These are the activations of a small neural network, seen along a few directions. Each row is one input.
Each table varies a few parts of the input and shows all the possible inputs, shuffled.
Descriptions start from the smaller parts, as in this example, which fits no table here: ring(8) and (point or ring(9) or (values(3) and line(6))).
Shared parts are said once, and a part with two or three values counts as separate values.
(in the rows, 128 means zero)

A family of inputs:
row 1: [162 133 169 119 149 110 244  86 118 144  96]
row 2: [ 74 148 171  73 134 195 100 151 136 194 182]
row 3: [167  91 137 111 113 110 177 117 121 195  46]
row 4: [154  52 113 137 119  70 149 159 168 159 112]
row 5: [174 129 151 132 106  71 100 109 100  57 190]
row 6: [ 74 139 108 174  94 118  60  74 136 125  77]
row 7: [ 87 171 143 157 152 106  95  39 119  72 120]
row 8: [154 105 123 156  47  85  77 147 126 115 153]
row 9: [190 132  49 179 182 187  99 141  83 187 204]
row 10: [126 172 108  78 108 171  75 204 189 138 179]
row 11: [163  87 142 123 171  59 192 118 157 107 157]
row 12: [ 72 151  25  72 114 114 111 247 120  84 164]
row 13: [108 169 171 174 179 141 156  93  92 106  54]
row 14: [111 109 165  65 112 235 181 115 151  76 180]
row 15: [105 132 145 171 140 148 104 120 104 160   8]
Question: Describe the family of inputs behind these rows.
Answer: point or line(4) or (values(2) and ring(5))

A family of inputs:
row 16: [ 74 142 115 109 119 175  92 150 140 137 141]
row 17: [135 127  97 130  88 129  82 171 134 128 159]
row 18: [106 142 169 133 130 142 144  92 123 132  50]
row 19: [147 105 141 158 117  83 117  93 125 148  88]
row 20: [189  65 151 100 147 119 245 120 136 137 142]
row 21: [164 106 131  58 135 126 182 188 164 141 214]
row 22: [111 142 101 114 109 115  86 159 123  77 173]
row 23: [104 163 111 116 125 172  87 127 119 115 180]
row 24: [122 136  78 132 133 152  86 174 134 151 132]
row 25: [125 129 141 160 133  74 140  80 129  88  97]
row 26: [133 133 126 161 145 107 144 114 100 164  60]
row 27: [127 146 172 165 155 141 130  68 110 118 101]
Question: Describe the family of inputs behind these rows.
Answer: values(2) and (point or ring(5))

A family of inputs:
row 28: [120 116 152 176  81 108  92  51 102  78  80]
row 29: [115 106 122  61 147 184 213 155 142  87 176]
row 30: [106 111 111 158  89 112 119 124 107 143   7]
row 31: [162  58 132  99  87 113 165 133 153  81 203]
row 32: [193  79  73 132 152 109 195 156 117 113 193]
row 33: [ 73 163 167  94 169 137 167 101 136 116 116]
row 34: [196 135 128 137 164  75 173 140 107 124 163]
row 35: [114 111 129 111 119  75 146 150 150 178  65]
row 36: [ 98 164  88 118 122 205  19 183 124 161 195]
row 37: [115 162 181  68 157 148 192 137 135 101 148]
row 38: [ 82 149  64 107  82 135  42 230 144 141 150]
row 39: [158 138 113 160 178  64 148 105 107 141 133]
row 40: [124 169  47 139 132 128  40 185 108 113 198]
row 41: [134 131 163 133 155 158 131  91 131 207 128]
row 42: [ 52 196  83  89 120 190  53 184 135  91 185]
row 43: [126 116 171 126 109  67 120  81 149 113 140]
row 44: [ 74 162 163 130 165 153 144  92 136  95  77]
row 45: [176 130 176 106 144 171 155 125 131 192 157]
row 46: [ 68 162 149 147 135 176 139  73  91  79  56]
row 47: [126 115 164 161 107  82  99  72 149  90 104]
row 48: [155 111 148  87 109  85 169 182 150 163  97]
row 49: [113 113 123 145 117  89 126 141 150 155  31]
row 50: [152 139 100 205 152 102 121  80  63 106  76]
row 51: [154  58  90  80 103 122 190 200 157 149 126]
row 52: [176  75 115  96 134 208 176 144 141 177 189]
row 53: [157 139 109 192 177  79 127  98 106 118  96]
row 54: [132 133 160 170 154 170 113  85 131 181  91]
row 55: [164 111 187 105  91  75 141 112 149  93 174]
row 56: [128 132 149 187 125 194 108  67  87 171  73]
row 57: [ 95 154  86 119  63 129  14 160 151  84 210]
Question: The inputs of row 35 and row 33 match in every part but one. If row 38 is changed in the same way as row 35 into row 33, which row does it become?
Answer: row 42
Question: Describe the family of inputs behind these rows.
Answer: values(5) and (point or line(5))
Question: Change only the values(5) part in row 32. List by row number the other rows that result.
Answer: row 29, row 31, row 51, row 52

A family of inputs:
row 58: [133 120 119  62 120 176 149 197 139 159 190]
row 59: [182 108 115 174 119  53 134  99 105 107 133]
row 60: [ 54 188 129 132 131 182  78 100 109  93 104]
row 61: [128 116  99  82  86 116  99 185 170 116 208]
row 62: [126 128 170 124 175 165 179  80 126 164 113]
row 63: [104 120 180 160 124 139 139  64 120 143  40]
row 64: [167  91 138 100 163 127 242 139 138 150 105]
row 65: [163  95 152 117 129  59 180 117 138  78 153]
row 66: [ 89 165  83 162 124 103  56 154 113 121  95]
row 67: [101 168 143 102 150 228 111 138 131 131 180]
row 68: [139 113  57 144  98 109  55 180 130 125 173]
row 69: [149 124 152 178 118  78 114  85 117 149  42]
Question: Describe the family of inputs behind these rows.
Answer: values(2) and ring(6)
Question: Change only the values(2) part in row 64. List by row number the other rows that result.
Answer: row 58

A family of inputs:
row 70: [167 124  93 108 181 185 168 164 110 156 209]
row 71: [150  85  95 115 104 118  97 166 137 135 175]
row 72: [157 122 103 185 161  82 113 105 122 156 101]
row 73: [111 155 112  98 173 231 143 164 115 164 166]
row 74: [127 120 199 140 128 145 148  67 118 167  57]
row 75: [107 116 136 116 133 130 181 127 142 122  40]
row 76: [187 109 149 195 130 107 141  62 108 155  83]
row 77: [110 154 123 178 162 102  95  77 116 105 106]
row 78: [157  91 173 128 147  79 208 106 143 148 100]
row 79: [115 156 113  92 108 156  85 192 148 140 147]
row 80: [154 108  92 136 107 120  96 189 136 127 181]
row 81: [150 125  95 160 138  65 148 137  86 132  84]
row 82: [157 112  97  89 106 117 120 180 150 143 202]
row 83: [ 98 153 105 149 133 109 125 134  89 140  47]
row 84: [111 155 117  87 109 128 102 149 147  93 203]
row 85: [157  88 126 127 138  88 206 129 139 115  75]
row 86: [109 155 113 154 138  83 130 109  82  88  88]
row 87: [118 120 145 120 140 104 185 104 135  68  81]
row 88: [ 93 118 112 106 100 163  73 163 141 148 134]
row 89: [ 94 141 110 126 102 164  74 185 141 139 139]
row 90: [121 121 193 120 149  96 189  80 140  99 103]
row 91: [143 138 168 188 129 126 123  35 101 106  88]
row 92: [102 150 116 133 110 137  79 155 133  76 181]
row 93: [109 119 184 115 144 124 185 106 145 154  63]
row 94: [ 98 135 113 100  96 134 107 131 144  90 192]
row 95: [104 146 113  78 102 157  96 180 155 156 161]
row 96: [178  94 188 153 132  98 172  67 116 162  94]
row 97: [103 150 113 172 154 127  90 104 124 162  63]
row 98: [172 122  97 102 112 114 109 192 142 128 186]
row 99: [144  95  91 101  93 120 128 162 149 139 191]
row 100: [100 125 118 113 108 135  76 134 133  84 176]
row 101: [135 132 156 182 125 152 119  61 110 160  47]
row 102: [139 122 208 147 131 116 153  39 112 113  98]
row 103: [122 164 119 101 115 128  91 160 140  77 189]
row 104: [119 164 112 105 182 204 149 132 110 107 208]
row 105: [ 91 126 107  92  89 161 104 161 152 151 151]
Question: The inputs of row 91 and row 101 match in every part but one. If row 104 is changed in the same way as row 91 into row 101, which row does it become?
Answer: row 73
Question: Describe the family of inputs behind these rows.
Answer: values(3) and (point or ring(5) or ring(6))
Question: A walk changes only the ring(5) part. It starts at row 94 and steps to row 100. List the rest of the walk in order.
Answer: row 92, row 103, row 84
Question: Which other rows agree with row 80 in the values(3) part? List them by row number.
Answer: row 70, row 71, row 72, row 76, row 78, row 81, row 82, row 85, row 96, row 98, row 99
Question: Change only the ring(6) part in row 93. List by row number the other rows that result.
Answer: row 74, row 75, row 83, row 97, row 101
